A small network was trained on made-up records. Each row is its average activation on records with the value named, seen along a few directions.
Values that are neighbours, or in one group, have similar rows; names and order tell nothing.
In the rows, 500 means zero.
Strong random noise was added to every row along 3 fixed directions; ignore it. To show where, here is one row again and again, with new noise each time:
[368 433 443 525 679 443 556 710 650 605 590 561 530 442 414]
[544 407 412 553 490 566 488 400 459 530 494 509 528 570 438]
[539 395 421 543 506 595 485 446 448 505 489 565 479 496 521]
[528 471 425 555 514 513 508 453 535 533 487 487 574 549 383]
[614 488 428 560 440 585 478 367 463 456 417 514 542 512 465]


Field ROG:
finez: [561 612 488 470 461 470 584 413 479 507 490 461 548 567 519]
fudim: [523 518 595 465 405 566 410 538 425 290 349 590 356 288 730]
raf: [423 477 529 471 445 478 445 521 505 496 485 433 496 535 434]
dig: [447 510 489 535 471 440 506 519 585 543 520 463 527 518 415]
lofud: [571 577 561 398 470 515 498 507 468 492 480 501 465 447 592]
fel: [480 561 596 433 504 405 511 500 470 496 510 371 537 545 496]
poger: [534 502 434 541 547 518 543 568 554 470 478 536 527 454 465]
nefu: [511 649 661 477 529 391 467 670 586 380 433 515 513 352 630]
vut: [416 380 384 470 525 528 545 514 545 623 635 506 415 541 504]
kos: [415 526 522 473 713 427 562 771 555 533 593 636 484 393 593]
dasis: [461 401 521 415 422 587 474 482 377 454 519 600 324 377 705]
buri: [537 554 606 481 553 559 514 589 441 440 464 599 429 397 663]
sisu: [479 517 556 461 389 463 428 422 472 476 478 379 464 593 418]
vibo: [417 351 544 532 446 391 447 332 380 634 581 265 599 861 234]
rofo: [574 482 595 550 418 532 449 384 415 477 444 506 490 531 505]
tev: [538 692 504 465 457 491 506 502 564 420 428 515 498 334 587]
zoz: [627 510 453 508 537 587 522 432 455 435 465 560 534 495 563]
tegar: [596 690 454 567 400 528 490 429 628 384 360 495 550 405 454]
zur: [489 593 466 496 529 508 572 496 647 529 525 456 581 466 446]
rom: [471 452 488 551 576 501 495 616 438 519 559 623 460 457 576]
Each value of ROG is a pair of two hidden parts, and every pair occurs once (5 first parts, 4 second parts).
rom and poger share the first part; rom and finez share the second. Which value has the first part of finez and the second part of poger? -> zur
tev and vut share the first part; tev and dig share the second. Which value has the first part of dig and the second part of vut? -> tegar
rofo and vibo share the first part; rofo and dasis share the second. Which value has the first part of dasis and the second part of vibo? -> sisu

Field FEK:
puleg: [573 893 743 425 650 368 544 874 677 265 296 539 605 197 673]
pab: [421 470 458 444 542 442 505 628 575 626 631 422 583 660 280]
tipat: [715 785 628 560 546 446 517 534 593 316 304 452 669 305 518]
fufik: [554 778 444 654 497 371 559 553 786 474 435 508 750 381 195]
gapa: [524 794 572 478 168 314 429 155 486 446 405 223 650 767 225]
geko: [371 351 691 402 599 459 550 799 494 607 636 542 310 428 616]
bupus: [493 626 476 640 748 342 641 665 786 556 448 503 770 467 326]
vipi: [395 702 470 432 493 370 529 640 788 469 460 400 544 351 331]
satut: [569 510 271 557 333 606 497 187 519 471 418 460 517 521 426]
FEK is arranged as a 3 by 3 grid.
Name the neighbours of puleg, in listed order. -> tipat, geko
Name the neighbours of vipi, in listed order. -> pab, gapa, satut
Each value of FEK is a pair of two hidden parts, and every pair occurs once (3 first parts, 3 second parts).
satut and gapa share the first part; satut and bupus share the second. Which value has the first part of bupus and the second part of gapa? -> puleg
